Each row below holds a small network's activations on one input, seen along a few directions.
Each table varies a few parts of the input and shows all the possible inputs, shuffled.
Descriptions start from the smaller parts, as in this example, which fits no table here: one of 4 places along a line, together with either a single point or one of 9 places around a ring or (one of 2 separate values, together with one of 5 places around a ring).
Shared parts are said once, and a part with two or three values counts as separate values.

Other details of the inputs shift rows strongly along two fixed directions, in all tables alike. That doesn't count.

Rows:
r1: [-38  10  29 -16  -8 -13 -18  -2   2   2   1 -21   4  -3 -12]
r2: [ -5  -8   6  -8   7   3   2   5 -24  -8  -9  10  -1   9  -2]
r3: [ 10 -29 -11 -14   0  -4  16   8 -39  -6 -16  25  -2  18  18]
r4: [ 40  -8 -10  19  25  17  21   0 -11 -16  -5  25  -7   5  -9]
r5: [ 56   5 -18  31  13   0  12 -16  46   4  16   0 -11 -30 -14]
r6: [-33 -22  27 -41 -19 -20   5  10 -37  -4  -2   5 -15   6   7]
r7: [ 34  18 -34  37  16  20   3  -2  24   0  -5   1  10  -2 -12]
r8: [ 14   4   0  14  14  -2  -3 -11  29   2   5  -5  16 -11  -4]
r9: [  6 -24  -3  -8  12   6  13   4 -28 -11  -7  21   6  10  14]
r10: [ 14   9   3   6   4  20  -1  -3   0 -11   6  14 -24   0  -2]
r11: [  8  -2  16  -1  12  -2   4  -6  14  -5  11   1  -2 -15  -9]
r12: [-28  -3   3 -19 -10   9  -3  10 -33  -9  -6   3 -11   4  -4]
r13: [  9   8  -9   7   6  15   3   3  -5 -10   0   6 -10  -7 -13]
r14: [ -1 -34 -27 -10 -10  -2  18  15 -42   0 -15  21   6  21  32]
r15: [-34  19  30 -21 -15   1 -24  -3   3  -3  10 -11 -23  -8  -4]
r16: [ -2   9   3   0   1  11   1   2  -4  -9   5   1 -17 -10 -17]
r17: [ 26 -17 -39  16   1   0  19   5  -8   8  -9  13  13  12  23]
r18: [-32  -6   8 -25 -14  14  -8  10 -44  -8 -12  17 -12  21  21]
r19: [-44  17  15 -11 -22   0 -21   6  -2  11   7 -18   1  16   8]
r20: [-42  16  19 -17 -19   2 -24   3  -2   4   1 -15  -7   8   6]
r21: [-37  -9  -3 -21 -15   9   0  15 -49  -9 -14   9  -3  17   7]
r22: [-25  11  27 -16 -18 -31 -21 -11  32  15   8 -32   3 -17 -11]
r23: [10  3  0  8 14  5  0 -2 -1 -3 -9  5  7  1 -6]
r24: [-39  26  24 -14 -17  -1 -31  -7  17   6   7 -20 -10  -6  -4]
r25: [-27  20  40 -13  -4 -15 -20  -8  23   1  13 -28  -9 -22 -26]
r26: [ 27 -12 -19  19  20   8  13   0   3  -3  -6  13  21   9  11]
r27: [-20  33  11   6  -9   3 -25  -8  33  12   9 -25   0  -1  -4]
r28: [-26  16  38 -13  -4 -18 -22 -14  40   9  18 -35   8 -29 -16]
r29: [  8 -32 -15 -13  -5   0  23  10 -38  -7  -5  28 -14   6  19]
r30: [  9   5   0   6  -3 -18  -5  -6  29  12   0 -15  10  -5  -3]
r31: [-11  34  19  14   3 -14 -21 -13  53  15  12 -41  14 -15 -26]
r32: [ 36   1 -25  31  25  13  10   1   6  -3 -13  13  16  13  -1]
r33: [ 45 -14 -34  18  10   4  15  -5   8   2  -3  17  -1  -8   9]
r34: [ -5   1 -25  13  -3  13   7  14 -21   1  -7   4  13  22   4]
r35: [-25 -29  -1 -31 -21 -10   7  10 -41   1  -9   9  -4   6  24]
r36: [-13   1   7  -8 -12 -22  -4  -1  10  14  -1 -18  11   4   4]
r37: [-34 -19  16 -36 -25 -19   0   7 -27   0   5  -4 -15  -7  11]
r38: [ 44  -3 -35  28   9  -1   8 -10  29   9  -1   6   8 -13   5]
r39: [ 12 -33  -3 -16  -2  -2  26  10 -47 -13 -10  30 -13  18  14]
r40: [ -2  35  -6  23   0   3 -15  -8  44  11   9 -32   9 -15 -24]
r41: [ 53  14  -8  28  18  -9   2 -17  52   6   8  -5  -1 -24 -17]
r42: [-13   7  -1   4 -19 -22 -10  -3  33  24  16 -31  12 -12   0]
r43: [ 41 -17  -9  15  24  14  24  -3  -6 -15   3  26  -2   0   1]
r44: [ 43  -6 -20  17  14  -2  10  -6  12   3 -10  13   9  -1   4]
r45: [ 21 -17 -32  21  16  14  21  15 -35  -3 -18  27  22  39  16]
r46: [-34  17  33 -22 -14   3 -20  -2   3  -3  12  -8 -27  -9  -7]
r47: [ 36  12 -15  35  23   2   3 -13  46   8   7  -9  26  -7  -4]
r48: [ 16  33  -6  23   8  10 -14 -12  45   5   7 -20   1 -27 -28]
r49: [-39  -8  34 -32  -7  -7  -2   9 -32 -10   0   0 -14   4  -7]
r50: [-37  14  25 -23 -16   4 -24  -1  -5  -1   5  -8 -19  -1   1]
r51: [-16   6  14 -10  -8   8   1   4 -12 -11   8  -4 -21  -9 -19]
r52: [ 31 -29 -18   5  22  15  26   7 -34 -18 -10  38   5  14  18]
r53: [-27 -24   0 -21 -19 -17   8  17 -38   8 -10   3  14  30  23]
r54: [ 38   1 -24  37  22   5  10  -4  30   8   5   2  30   6   3]
Description of these inputs: one of 6 places along a line, together with one of 9 places along a line.
Question: Changing only the place on the line of 6 turns r7 into r20. The same change can be made to r51. Which row results?
Answer: r10
Question: Changing only the place on the line of 6 turns r48 into r18. The same change can be made to r40. Which row results?
Answer: r27
Question: Change only the place on the line of 9 in r17. List by row number the other rows that result.
Answer: r5, r14, r29, r33, r35, r37, r38, r42
Question: Start at r43 and move only the place on the line of 9, one step at a time. The first step leads to r11. Which rows follow, in order?
Answer: r52, r9, r28, r8, r26, r47, r54

Rows:
r55: [-24  20  36 -14  -6  -9 -20  -9  22   2  11 -21  -9 -14 -17]
r56: [ 32  -5 -21  21  16   5  11  -1   5   0  -8  10  17  11   7]
r57: [  7  23  -3  16  -2  -3 -14 -10  43  13  10 -22   8 -14  -8]
r58: [ 39 -23 -24   6  12  11  22   2 -21 -11  -8  36 -11   4  15]
r59: [-11  -4   5 -10  -2  10  -1   5 -21  -9  -3  12 -10   9   7]
r60: [-16 -14   2 -13  -4  -4   4   9 -29   0 -12   9   9  22  18]
r61: [-14 -12  13 -17   1   3   4   8 -30 -12  -7  13  -6   9   4]
r62: [-25  15  32 -12  -7 -10 -13  -7  23   0  16 -26  -9 -22 -23]
r63: [-17 -14  -5 -10  -8   3   2  10 -32   0  -9  12   6  23  22]
r64: [-17  -7  -4  -9 -14  -7  -2   6 -14   4  -5  -3   5   8   5]
r65: [ 34   2 -11  21  23  12   9  -6  11  -7   1  13   1  -7 -11]
r66: [-13 -15   1  -9  -1  -7   6   7 -20   0  -6   2  13  10   9]
r67: [-14 -12   5 -16  -6   5   8  11 -36  -9  -6  11 -11   8   1]
r68: [ 43 -11 -27  20   9  -4  14  -6  17   7  -2  11   7  -2  12]
r69: [  8  19   0  16   0 -11  -9  -9  44  14  11 -26  10 -19 -18]
r70: [-38  -4   6 -23 -20 -10  -7   9 -20   6  -3 -10   0   9  11]
r71: [ 50  17 -24  35  21  15   6  -9  31  -1   2   8  -6 -13 -15]
r72: [-19   3  13  -5  -8 -15  -6  -2  13   8   7 -21  10  -6  -6]
r73: [ 20   4 -14  13   8  16   5  -3  -2  -7  -5  12 -10  -1  -1]
r74: [-25  20  23 -11 -12  -1 -18  -5  18   2  13 -19 -15 -16 -12]
Question: What do these inputs look like to the network?
Answer: one of 2 separate values, together with either a single point or one of 9 places around a ring
Question: Change only the place on the ring of 9 in r60. List by row number the other rows that result.
Answer: r56, r57, r63, r64, r66, r69, r70, r72

Rows:
r75: [-26  11  11 -19 -28  -4 -11  -2   5   3  11 -21  -1  -5  11]
r76: [-60  -1  35 -27 -18  -6 -21   1 -15   5  10 -17  11   4   8]
r77: [-25 -29   2 -15 -11   1   7  21 -42  -2   9  19  -1  28  27]
r78: [-18 -14  -4  -2   1   6   8  11 -40  -4  -9   9  17  18   2]
r79: [ -8   0  22 -11 -10  -1  -3 -11  18  -5  15 -11  -8 -19  -2]
r80: [ 8  1  4 10  9 -6 -5 -6  4  7 -7  1 19 10 -1]
r81: [ 38  11 -33  34  20   7   1  -4  27   4   0   9  -4 -24 -17]
r82: [ 60  17 -33  46  33   5   0 -16  50   9 -12   2  18  -1  -6]
r83: [-24  12   3   1  -1  -5 -11  -1  13   6   0 -25   8  -6 -15]
r84: [  1  35  28   3   1  -1 -22  -9  27   1   2 -11 -20   1 -23]
r85: [ -6   1  17   0  -7 -24 -11   4  20  14  15 -13   1   4  -6]
r86: [  7 -15 -31  -4 -12  10  24  15 -46 -10 -15  15   4  21  14]
r87: [-40 -13  40 -40 -16 -24   3   7 -24   3   4  -8  -5  10   5]
r88: [-18  10  14 -22 -27 -21 -10  -2   3   8  -2 -23  -1   1   2]
r89: [-54  -1  40 -42 -18 -10 -23  -7  -2  -7  12 -18  -7 -20  -2]
r90: [-20  11  10   1 -13  -4  -6  -4  23   6  13 -19   3  -1   7]
r91: [-31   2   6 -21 -17   5 -16   2  -5   4  -3  -7   3  -4  11]
r92: [ 29 -22 -38  12   4  13  26  10 -35  -4 -10  26 -13  10   8]
r93: [ 58 -40 -48  21  21  29  50  12 -53 -26 -24  54   1  23  15]
r94: [ 36  26 -14  33  20  27   4  -1  10 -11  -3  13 -15   6 -24]
r95: [-15  18   6   6   2   1 -20 -11  35   8   8 -22   9 -11   0]
r96: [ -9 -18   2 -12   1   2  25  14 -35  -7   2  11   0  12   1]
r97: [ 11   4 -10  -1  -2  -3  -8  -2   8   8 -18   1   8   0   1]
r98: [-31  -2  16  -7 -14 -16  -6  13   0   9  21 -19  -1   0 -14]
r99: [ 31   8 -17  21   4   8  -1 -13  33   9  14  -1 -14 -19   2]
r100: [ 37  13  -8  19   4 -12  -5 -16  42  16   6 -10 -13 -19 -11]
r101: [-30  -5   1  -8 -17  -6  10  12 -21   0  -2  -9   2  14   2]
r102: [ 21  22 -20  23   6   7  -8  -7  39   9  -2 -16  10 -23 -23]
r103: [  2  11  25  -1  13 -15 -12  -9  27   3   3 -18   7 -17 -12]
r104: [ 32 -38 -16  -6   6   7  32   8 -50 -18 -25  42  -4  25  23]
r105: [-23 -13   8 -22  -4  -1   1   3 -26 -14  -5   1  -2  -8 -10]
r106: [ 19 -17  -7  -7  13  -1   7  -4 -17 -13 -17  23   2   4   5]
r107: [-18   8   6  -6  -5  -4 -20  -5  17   7  11  -4 -12 -24   2]
r108: [ -7  36  24   5   0  16 -23  -9  28  -4  14 -10 -21  -5 -14]
r109: [ 29  13   2  21  17   6   7 -13  47   5  23  -5   4 -17  -7]
r110: [-12 -17   2 -10  10   6  13  14 -39 -14  -9   8   7   5   2]
r111: [  4 -21 -15  -2  -4  -4  21  12 -36  -3 -21  22   6  37  26]
r112: [ -7 -17  -7 -15  -2 -10  -2   9 -32   1 -17  24 -11   7  14]
r113: [ 61  12 -21  45  42  22   6 -15  45  -5   7   8  15 -19  -2]
Question: What do these inputs look like to the network?
Answer: one of 3 separate values, together with either a single point or (one of 2 separate values, together with one of 6 places around a ring)
Question: Changing only the choice among 3 separate values turns r88 into r75. The same change can be made to r80. Which row results?
Answer: r76
Question: Change only the place on the ring of 6 in r86. List by row number the other rows that result.
Answer: r92, r93, r96, r98, r101
Question: Change only the choice among 2 separate values in r76. List by row number the other rows that result.
Answer: r77
Question: Change only the choice among 3 separate values in r106. List by row number the other rows that result.
Answer: r89, r105

Rows:
r114: [ -6  21  34  -4   2 -14 -22 -15  40   7   7 -18  -2 -11 -12]
r115: [ 27   7 -11  17  12  -4   7  -8  30   1  10  -8   0 -29 -22]
r116: [ -3 -12 -16   2  11  31  13  12 -46 -18 -16  29   5  28  13]
r117: [ 24  -2 -23  15  15  24   5   0 -11  -9 -11  28   1  21  23]
r118: [ 27  25 -22  35  15  18  -3  -5  30   2   6  -5  -1 -10 -21]
r119: [  3  17  25  10  14  -4 -12 -10  29  -2   9 -16   7 -14 -26]
r120: [ 33   3 -11  13   4  -7   0 -14  38   9   9  -5  -6 -25  -4]
r121: [-55  19  37 -30 -29 -24 -19   4   1   5   7 -39 -14 -14 -28]
r122: [-41  -2  45 -30 -14 -21  -7   0   3  -1  19 -27  -3 -21 -16]
r123: [ 11 -34  -4 -13   5  -1  20   5 -39  -9  -8  32  -3  17  28]
r124: [ -3 -18 -17 -13 -18   1   8   9 -33  -3  -7  17 -13  10  18]
r125: [-56 -12  12 -42 -34   5  -6  19 -59  -2  -8  10 -16  25  28]
r126: [ 40  -9 -50  39  15  -5  17   3  16  19 -14   3  47  22  19]
Question: What do these inputs look like to the network?
Answer: either a single point or (one of 2 separate values, together with one of 6 places around a ring)
Question: Change only the choice among 2 separate values in r114. List by row number the other rows that result.
Answer: r119
